A =
[[ -4.3 -10.7  -9.6  -9.1 -13.2  -3.9  -2.3  -5.1   5.2]
 [ 30.2  -5.7   4.2   2.2  29.3   3.1  12.6   2.1 -29.2]
 [-13.6   1.4  -7.3  -2.7 -18.0  -4.7 -10.9  -6.9  20.9]
 [  1.9  -7.5   1.6   0.9   0.8  -0.9   8.9   2.3 -16.4]
 [-25.4 -35.6 -32.8 -13.9 -61.8 -26.6  -7.1 -25.9  11.5]
 [ 26.3  -4.0   7.6   4.0  26.9   4.4  15.6   7.4 -31.5]
 [ -2.2   4.2   0.9   1.1  -1.5   0.6  -2.5   1.3   5.9]
 [  1.9  -1.4   3.3   0.1   5.0   2.4   4.9   3.6  -8.4]
 [-10.2   1.9  -0.3   0.2  -8.8  -0.8  -3.1  -0.2   7.4]
 [ -1.5  -0.3  -1.0   3.2  -3.8  -3.4  -0.5  -2.9  -0.5]
 [ -3.8 -15.5  -0.7  -1.2  -6.7  -3.5  12.3   0.3 -22.6]
 [ 17.8  -0.8  15.1   4.2  29.0  10.4  19.6  15.5 -34.9]]
A[0, 0]: -4.3
A[9, 0]: -1.5
A[5]: [26.3, -4.0, 7.6, 4.0, 26.9, 4.4, 15.6, 7.4, -31.5]
A[5, 0]: 26.3
A[2, 1]: 1.4
A[6, 1]: 4.2
A[9, 8]: -0.5
A[:, 3]: [-9.1, 2.2, -2.7, 0.9, -13.9, 4.0, 1.1, 0.1, 0.2, 3.2, -1.2, 4.2]
A[9, 6]: -0.5
A[5, 2]: 7.6
A[:, 7]: [-5.1, 2.1, -6.9, 2.3, -25.9, 7.4, 1.3, 3.6, -0.2, -2.9, 0.3, 15.5]
A[4, 3]: -13.9
A[2, 0]: -13.6
A[9, 1]: -0.3
A[1]: [30.2, -5.7, 4.2, 2.2, 29.3, 3.1, 12.6, 2.1, -29.2]
A[8, 6]: -3.1
A[10, 4]: -6.7
A[10, 2]: -0.7
A[7, 1]: -1.4
A[3]: [1.9, -7.5, 1.6, 0.9, 0.8, -0.9, 8.9, 2.3, -16.4]
A[5, 8]: -31.5
A[0, 4]: -13.2
A[10, 0]: -3.8
A[9, 4]: -3.8
A[7, 3]: 0.1
A[1, 6]: 12.6
A[3, 5]: -0.9
A[1, 5]: 3.1
A[10, 5]: -3.5
A[:, 2]: [-9.6, 4.2, -7.3, 1.6, -32.8, 7.6, 0.9, 3.3, -0.3, -1.0, -0.7, 15.1]
A[4, 7]: -25.9
A[9]: [-1.5, -0.3, -1.0, 3.2, -3.8, -3.4, -0.5, -2.9, -0.5]
A[10, 8]: -22.6
A[0, 8]: 5.2

data = (-28, -12, 46, -49, -33)
data[-5] = -28
data[-2] = -49
data[-3] = 46
data[1] = -12

X = [[82, 46, 46, 39, 55, 50, 67], [30, 59, 55, 60, 41, 34, 45], [71, 53, 55, 48, 55, 42, 68], [65, 60, 56, 59, 54, 61, 58], [88, 19, 48, 17, 90, 75, 94], [26, 64, 55, 75, 52, 89, 26], [45, 55, 57, 58, 56, 57, 50], [54, 58, 55, 58, 53, 58, 52], [50, 53, 61, 54, 60, 46, 63], [49, 53, 54, 52, 51, 43, 55]]
X[0, 0] => 82
X[7, 4] => 53
X[8, 2] => 61
X[6, 3] => 58
X[9, 1] => 53
X[1, 3] => 60
X[0, 2] => 46
X[1] => [30, 59, 55, 60, 41, 34, 45]
X[9, 2] => 54
X[3, 4] => 54
X[5] => [26, 64, 55, 75, 52, 89, 26]
X[8] => [50, 53, 61, 54, 60, 46, 63]
X[0, 4] => 55
X[0, 1] => 46
X[3] => [65, 60, 56, 59, 54, 61, 58]
X[7, 0] => 54
X[2, 1] => 53
X[4, 2] => 48
X[3, 3] => 59
X[4, 0] => 88
X[5, 3] => 75
X[:, 2] => [46, 55, 55, 56, 48, 55, 57, 55, 61, 54]
X[6] => [45, 55, 57, 58, 56, 57, 50]
X[2, 0] => 71
X[1, 5] => 34
X[7, 1] => 58
X[:, 5] => [50, 34, 42, 61, 75, 89, 57, 58, 46, 43]
X[8, 0] => 50
X[:, 1] => [46, 59, 53, 60, 19, 64, 55, 58, 53, 53]
X[4, 3] => 17
X[0] => [82, 46, 46, 39, 55, 50, 67]
X[3, 5] => 61

x = [ 10.3 -31.4 -57.2 -12.5  16.5 -40.0  27.3]
x[-7] = 10.3
x[2] = -57.2
x[4] = 16.5
x[6] = 27.3
x[1] = -31.4
x[-4] = -12.5

W =
array([[  0.3,  35.6,   2.0,  40.5],
       [ 21.0,   7.7, -58.9,   7.4],
       [-19.1,  57.5,  27.6,  14.2],
       [ 55.6,  27.7,   7.6,  16.2],
       [ 12.0, -52.1, -46.4,  59.9],
       [ 52.8,  -6.7, -14.2, -17.3],
       [ 62.8,  14.2,  55.1, -38.8],
       [-50.9, -15.6,  -7.3,  51.9],
       [ 40.0,  51.7, -49.7, -37.4],
       [-54.7, -42.6,   7.7, -52.5],
       [-59.9, -21.7,  -5.8,  45.5]])
Indices start at 0.
(0, 0): 0.3
(5, 0): 52.8
(7, 0): -50.9
(8, 1): 51.7
(6, 1): 14.2
(5, 2): -14.2
(0, 3): 40.5
(3, 1): 27.7
(6, 3): -38.8
(2, 3): 14.2
(4, 1): -52.1
(3, 0): 55.6
(6, 2): 55.1
(8, 2): -49.7
(7, 1): -15.6
(10, 0): -59.9
(1, 0): 21.0
(9, 1): -42.6
(4, 0): 12.0
(5, 1): -6.7
(10, 2): -5.8
(5, 3): -17.3
(10, 3): 45.5
(9, 3): -52.5
(9, 2): 7.7
